Each row below is a small network's average activation on inputs in which a field has the value named, seen along a few directions.
Related values have similar rows: they may be neighbours, one step apart, or belong to one group.
In the rows, zero is written as 500.
Strong random noise was added to every row along 5 fixed directions; ignore it. To show where, here is one row again and again, with new noise each time:
[376 349 459 391 340 622 600 390 651 279 642 500 547 277 370 716 560]
[416 569 521 461 408 555 515 225 511 509 602 584 558 496 458 700 541]
[742 569 573 411 670 315 581 384 294 540 425 619 308 602 512 605 264]
[684 632 578 499 719 282 436 437 282 615 337 597 364 727 549 481 372]
[437 538 577 531 495 446 457 250 504 500 557 631 541 491 405 732 510]
[392 620 437 609 565 475 152 360 507 519 438 508 623 692 507 484 744]
[526 463 598 469 606 360 569 681 416 511 309 498 408 581 497 369 448]


Values of TUVIM:
vibog: [354 508 609 654 537 499 334 458 540 615 505 630 618 468 403 605 540]
temod: [561 546 596 594 515 431 616 777 615 580 478 426 438 439 539 299 512]
nur: [702 561 576 560 578 283 476 313 500 573 612 549 424 471 544 686 358]
lil: [622 572 302 453 534 567 372 329 610 407 715 474 467 390 533 561 458]
lete: [557 514 552 563 435 538 525 440 421 667 593 669 517 493 448 612 378]
dolog: [359 270 442 691 438 544 426 470 584 376 614 579 709 359 289 749 610]
bogiv: [432 416 649 591 497 402 622 425 522 422 518 605 463 379 342 675 422]
sif: [279 308 528 610 394 514 402 519 788 296 588 409 649 271 423 580 627]
zuk: [454 363 639 668 653 328 331 462 610 346 529 693 557 218 242 726 391]
teda: [461 423 442 472 347 689 597 187 528 432 735 555 554 333 414 885 437]
The values of TUVIM form a 2 by 5 grid.
Name the neighbours of teda, in listed order. -> vibog, dolog, bogiv
Name the neighbours of temod, in listed order. -> nur, lil
A value of TUVIM combines one of 2 hidden first parts with one of 5 second parts; all combinations occur once.
Changing only the second part turns nur into teda. temod has the same second part as nur; what does that change turn temod into? -> vibog
Changing only the second part turns dolog into bogiv. lete has the same second part as dolog; what does that change turn lete into? -> zuk

Values of ZED:
numis: [463 632 632 522 545 477 577 495 501 571 482 495 424 508 536 435 444]
letes: [341 505 628 591 519 468 557 390 449 538 435 608 542 424 369 587 416]
sotum: [165 426 449 667 483 592 275 448 599 386 453 456 713 599 434 503 817]
bavev: [405 378 726 729 615 255 462 695 663 565 451 610 511 354 383 520 376]
rara: [465 506 543 350 414 589 572 463 527 476 550 519 477 436 478 531 491]
fer: [427 667 611 545 426 539 542 457 334 803 414 526 515 718 602 422 529]
geg: [731 509 432 489 671 266 349 378 507 365 521 473 395 514 527 578 426]
dovu: [539 454 630 450 327 466 882 692 492 585 495 431 453 456 572 313 397]
kipu: [485 377 554 388 328 608 814 438 433 597 585 572 543 448 494 696 380]
zef: [771 528 462 417 600 459 546 496 429 484 583 669 409 384 393 666 351]
A value of ZED combines one of 2 hidden first parts with one of 5 second parts; all combinations occur once.
Changing only the second part turns numis into sotum. bavev has the same second part as numis; what does that change turn bavev into? -> kipu
Changing only the second part turns fer into dovu. letes has the same second part as fer; what does that change turn letes into? -> geg
